[11 -4 -1  7 38 -9 12] → -1

[[ 20 -22   3 -10  20 -15]
 [-31 -44 -24 -24 -11 -25]] → -44

[ 9  6 -2  5 40] → 9

[[ 16 -37 -16 -12 -25 -24]
 [ -3 -16 -42  11 -16  -6]
 [-14  21  17   4  13   1]] → 21

[[-17 -35 -21   4  13  -4 -21]
 [ -3  23  38  20 -16 -41 -32]
 [ -9 -19 -15   9  29  29  10]] → -15

[-10  -1   4  32 -35] → -10
---
 10.85   15.38    4.10    0.70   -1.38   -1.70
 10.72   15.99   -8.03    5.42    1.95    7.19
 10.09    8.53   -3.62   -3.61   -5.48   -8.31
 -7.65   -2.88    4.62  -14.70   14.41    9.64
  4.62    0.75   -0.77   -4.82    1.35    2.08
out -4.82

 0.57  -1.61   0.05  -0.72  -0.29   0.90   1.17  -0.81  -0.15  -1.35
 0.26  -0.41  -0.34  -0.18  -0.15  -0.04   0.02   0.24   0.32  -1.27
 0.11  -1.05   0.48  -0.43  -0.16   0.76   1.03  -1.15  -0.82   0.29
 0.09  -1.02   0.44  -0.51  -0.10   0.68   1.05  -1.06  -0.77   0.39
 0.33  -1.54   0.43  -0.67  -0.18   1.07   1.46  -1.41  -0.67  -0.17
out -1.41

 14.258  -24.828    1.742   11.223    3.721   11.369   -2.845   22.916   -4.961   15.337   -0.776
-17.709   -9.094   -8.611   25.003  -22.211   15.252    0.061    8.353   27.953   -7.403    2.117
  3.149   -3.065  -15.949  -16.386  -13.571   -3.055   -0.303  -23.854    6.473   -9.690   25.565
 -7.193  -19.717  -22.460   15.530  -10.982   -0.610   14.829   -0.574   11.771   -0.366   -5.548
  4.791  -13.941   -9.144   -7.600    6.711    6.494    3.897    3.147    2.017    5.943   -0.040
 15.083  -20.082   10.619  -15.838  -19.072   19.708  -19.719   16.213  -11.814   -5.848    1.245
out -11.814

  2.8  -15.8   -4.2   -8.8   -5.1    2.8   -6.8
 19.7  -13.5    6.2  -12.7   -1.1   -2.2    4.2
 -6.0    2.7    2.0   -3.0   -1.0    3.2   -6.6
 -1.5   -9.4  -10.6   -2.3   -0.4    1.5    1.1
 -0.1   -5.2   26.6   -5.6  -17.4  -12.4   -4.2
 -5.5  -15.4   -2.8  -19.7   -9.5   -0.4   -8.0
 -3.8   20.7    8.5   -3.1    9.1    2.6    2.2
-10.7   -3.5  -14.7   15.9   -1.9    4.8   -5.8
  1.7   -8.1   -3.7   -0.6    1.8    4.8    1.0
 16.8   -9.5   -6.7  -15.7    6.7    4.6    5.5
  2.2   -4.6   -7.9   -1.3    3.7    2.9    5.7
 -1.0    8.2   23.1   12.0   -7.1   -6.3   -0.9
out -7.1

-0.49  -0.19  -0.22  -0.35  -0.30  -0.22  -0.16  -0.72   0.17  -1.02  -0.72  -0.59   0.32   0.49
 0.01  -0.43  -0.85  -0.50  -0.54  -0.49  -0.57  -0.58  -0.97   0.17  -0.18   0.21  -1.23  -0.78
-1.36  -0.66   0.32  -0.45  -0.31  -1.35  -0.74  -0.86   0.13  -0.71  -0.15  -0.63   0.15   0.61
 0.40  -0.25  -0.19  -0.34   0.02   0.18  -0.57  -0.86   0.44  -1.41  -0.46   0.35  -0.35  -0.45
-1.24   0.07   0.48  -0.04  -0.18   0.75  -0.02   0.00  -0.12   0.60  -0.38  -1.94   0.31  -0.36
-1.39  -0.16  -0.40  -0.35  -0.55  -0.56   0.00  -1.19  -0.61   0.27  -0.29  -1.22  -0.41  -0.07
-0.84  -0.12  -0.36  -0.32  -0.42  -0.22  -0.09  -0.92  -0.33  -0.03  -0.53  -0.88  -0.24  -0.07
-0.18  -0.69  -1.58  -0.57  -1.03  -1.64  -0.41  -1.31  -1.01  -0.94  -0.75   0.48  -0.76   1.72
-0.11  -0.55  -0.59  -0.23  -0.73  -0.13  -0.70   0.32  -0.80  -0.14  -0.24  -0.33  -0.74   0.27
-0.77  -0.96  -1.28  -0.45  -0.92  -1.74  -0.05  -0.23  -1.04  -0.87  -0.10  -0.50  -0.21  -0.93
out -0.50

  86.60   -44.64   160.67   233.63   124.69   200.42   232.25    -2.42    28.65    76.69  -177.11   251.14   268.32   200.81   119.14    -1.92
 -54.08   148.46   245.80   259.41   -13.26   205.07   136.22     9.23  -181.30     7.03    -4.86   220.59   235.31   279.04   218.47    97.58
 -56.41    65.47   258.15   116.81   -60.17   140.79   -87.06   -69.28    14.93    15.52   181.33   132.34    14.61    68.07  -159.54    36.14
  -7.02    37.38   167.52   101.70   -42.80   -72.54    12.16  -180.94    43.98    -8.59  -114.03   -99.32    93.70   107.76    28.82   226.39
 272.98   -50.55  -118.89   277.97  -163.44   285.47  -164.87    78.04  -144.86    48.87    76.69    60.26   -10.34   -85.48   -70.68   174.97
-146.33    16.80   234.97   141.77   130.60   -41.70   105.87   200.92   -62.59   -87.85    52.88    48.46   201.03   234.03    16.62    29.82
 133.00    65.85    58.24   161.15   116.30   112.77    -8.39   286.94  -170.95   -78.97    43.02   223.88   107.82  -159.76   247.79   231.82
out -159.76

-106.73    16.89   -58.80  -165.78  -151.03  -115.37  -204.37  -177.82  -164.11    56.60   -37.16     0.17
 -77.82   -73.82   -78.50   -98.91   -86.06   -82.50   -93.75   -87.75   -98.14   -72.39   -79.75   -74.07
-258.89   -52.34     9.75  -197.24   -91.28  -224.85  -281.46    22.45  -100.91    60.83   -64.61   182.11
-150.04   -12.67   -25.29  -129.05   -73.59  -201.71  -219.79  -112.06  -143.90    84.68    -4.85    96.94
-132.80   -42.41   -84.50  -186.94   -96.45  -106.44  -146.83   -89.69  -220.51    13.52   -94.94   -71.16
out 13.52

 -1.75    7.29    0.29   -5.09    0.65    1.05    4.08    6.01    9.14    6.70   -2.64
-13.46   20.89   -4.82   11.37   17.11  -11.87    4.54    0.09   -3.16    9.45   -6.53
  0.37    3.43    6.68  -20.81  -14.37   -4.56   24.27   10.13   10.33    7.69    3.49
-19.09   17.81  -15.82   21.22   18.88  -17.82   -1.46  -23.34  -16.83   16.92   -9.43
 -3.74    9.54   -2.42   -8.86  -10.03   -6.42    9.83    8.94   13.77    9.02   -3.45
out 13.77
